Each row below holds a small network's activations on one record, seen along a few directions.
Records have a field called E. Each example row is followed by its value.
The largest differences between rows may come from other fields.
Random noise pushes rows far along 3 fixed directions. That doesn't count. These rows show it; they differ only by the noise:
[  89 -306  228    5   30 -121 -102  303  119  -55   65  239 -142   51
   -5  119  258  254 -158  -41   41  367    0  172]
[-284   -5  131  -29   59  -60  -99 -189  255 -101 -442  -18 -190   67
   54  171  -98  -65   60   55  -21  118   61   96]
[-266   56  109 -142  286  -77  -75 -136  103   85 -355   54 -177  140
    9  205   -7   -4    9 -104  -54  118  168  143]
[-309   95   80 -139  267  -72  -75 -174  165   60 -398   35 -167  157
   17  211  -54  -76   43  -86  -56   71  173  136]
[  12 -111   31  -99  162 -137  -69  371  320   22  160  339  -20  266
  -36  174  229  -35  -89 -174   20  152  148  228]

[ -50  -89   29  150 -356    8  -30 -163  222 -256 -320 -130  -86 -110
  150   18 -245  -76   92  243   75  -33 -175  -72] -> e15
[  89   36   61  -49  350    6   76  -72 -610  333  107   47  -67  -96
  -56  -22  113  426  -99 -196  -52  124  108  -81] -> e10
[ -49    0  140    1  -79  -41   12  170  268 -203  169  162   79  111
 -114    1  257  -99  140  117  -35   70   -4   97] -> e3
[-282  244 -169   26   -5   31   21 -421  188    8 -500 -203  -34   45
  160  115 -446 -347  148   48   24 -242   35  -76] -> e5
[-107 -321  264  279 -477   -9 -163   -4  418 -393 -314 -161 -187 -118
  147   61 -156   19    0  329  163  357 -290   35] -> e9
[  49  117 -387  -65  -76  -44   43  420  634 -107  373  351  216  402
    0   75    3 -525  126 -159   89 -405  228   91] -> e13
[-138  263 -115   30  -15   88  113 -265  -11  -14 -163 -208   44   10
   26  -51 -179 -206  182   89   29 -170  -77 -156] -> e17
[  77  263  -70 -429  702  -49  161  282 -489  637  382  285  114  342
 -164  106  387  180  -59 -488 -107  -99  352  180] -> e11
[-352  502  -86 -264  577    7  150 -339  -88  152  -81   40   37  240
 -222   39  133 -280  237 -140 -165 -219  349  -10] -> e14
[-190  200 -108  -67   51  -79    9  138  529 -207  217  274   97  323
 -150  -30  195 -402  219  -73  -76 -214  244   82] -> e8
[ 120   76   40  -93  122  -36  134   59 -306   82  249   88   43   -1
 -108 -136  298  144   48  -16  -82  -72   37  -80] -> e2
[ -46   13 -118  132 -162    2  -27  -64  233  -95 -122    5   -1   17
  123   51 -249 -157   47   74   72 -121   11  -69] -> e12
[ -25   -5  281   72   91   74  104 -464 -733   32 -193 -227 -206 -407
  -71 -188  110  535   79  161 -107  145  -82 -265] -> e6
[ -68  226   33    8   -8   85  171 -348 -232  -47 -105 -199   43 -118
  -22 -125   -4  -40  214  234  -59 -142  -95 -189] -> e16
[ -36  300 -511 -343  370   -1  -72  251  229  536   77  120  292  427
   82  292 -263 -508 -205 -489  -32 -418  280  290] -> e4
[ -58  291 -271  -67  202    7  121  -71   -5  140   59   47  137  138
  -22   16  -80 -245   87 -136  -31 -242  103  -67] -> e7
[  26  111  -15 -144  200  -42   70   92 -164  178   98   72   16  106
  -40  -24  111   48   10 -172  -21  -91  101    5] -> e1
[ 119 -149  141   80 -180  -11   27  133  -94 -119  158   32  -91 -105
   -4 -165  140  210   21   61   46   56  -69  -71] -> e18

Which value of E does each new row have?
[ -18  444 -241 -264  504   -3  258  -24 -268  290  318  138  195  228
 -189  -52  242 -195  147 -234 -112 -357  293  -67] -> e14
[-467  133  215 -145  353  -22  -95 -573 -172  141 -802 -227 -343  -47
   54  210 -213  129   64  -16 -105  164  128   58] -> e15
[-379  369 -297  -40  143  -46  -15 -111  623  -63  -26  142  142  338
  -39  140 -233 -607  250  -98  -60 -299  271   45] -> e10
[-132   52   83  -38  287   48   -9 -383 -489  271 -392 -148 -207 -151
   89   84 -199  334  -65 -100  -40   84   68  -84] -> e12
[-163 -141  238  -27  290  -36 -120 -215 -231  152 -337   -9 -284  -92
   33  158  -35  387 -120  -86  -38  367  107   54] -> e12
[ -32 -259  174   68 -109  -62 -107  104  252 -218  -91  123 -180    6
   31   67   73  129  -14   50   45  250   53  105] -> e13
[-452  362 -212 -169  390  -35  -28 -266  388  146 -404   17   -8  338
   17  265 -283 -492  153 -202  -41 -186  304  141] -> e5
[-195  247  104 -102  161   41  130 -481 -419   38 -300 -210  -96 -134
  -73 -113   24  116  204  105 -136 -142   14 -181] -> e2
[   1   43  -14  -58   66  -28   17  -50  -85   89 -122    2  -48   35
   43   71  -55   36    0  -48   11  -39   27    2] -> e15
[  78 -132  -74  214 -345   -4  -11   47  292 -200  -69  -29   20  -45
  158   20 -208 -145    1  151  124  -15 -158  -55] -> e5
[ 149  -60   17 -148  308  -33   32  175 -348  272  178  177  -80   61
  -42   55  193  297 -125 -270    4   47  180   46] -> e13
[ -19   18 -180   88 -367   85 -100 -194  221 -225 -162 -217   78 -144
   59 -131 -312 -305   38  152  -21 -304  -91 -104] -> e8
[ 109  -87  -72  287 -443   35   44  -15  203 -342   46  -69   71 -157
   68 -147 -122 -117  100  308   89  -30 -270 -188] -> e7
[ -90  184 -230  125 -139   10   43  -78  262  -96   16   17  119   68
   55  -10 -232 -300  152   49   11 -265   46 -108] -> e10
[ 210  -15 -187 -147  146    4  -50  180 -196  250  294   75  143    2
  -47  -76   57    5 -206 -285  -65 -165  121   50] -> e8
[ -19 -128  346 -169  421  -91  -36  104 -382  205   29  142 -205   27
 -134   32  376  469 -114 -222  -70  378  114  150] -> e1
[ -77 -381  302  259 -462    3 -153  -85  374 -521 -307  -47 -260 -196
   84  -23  -71  136   86  378   86  307 -160  -11] -> e13
[  71   60  -48   72 -271  -36  109   61  170 -253  221   57  125    9
  -53 -181  131 -171  194  208   -6 -209  -79 -119] -> e2
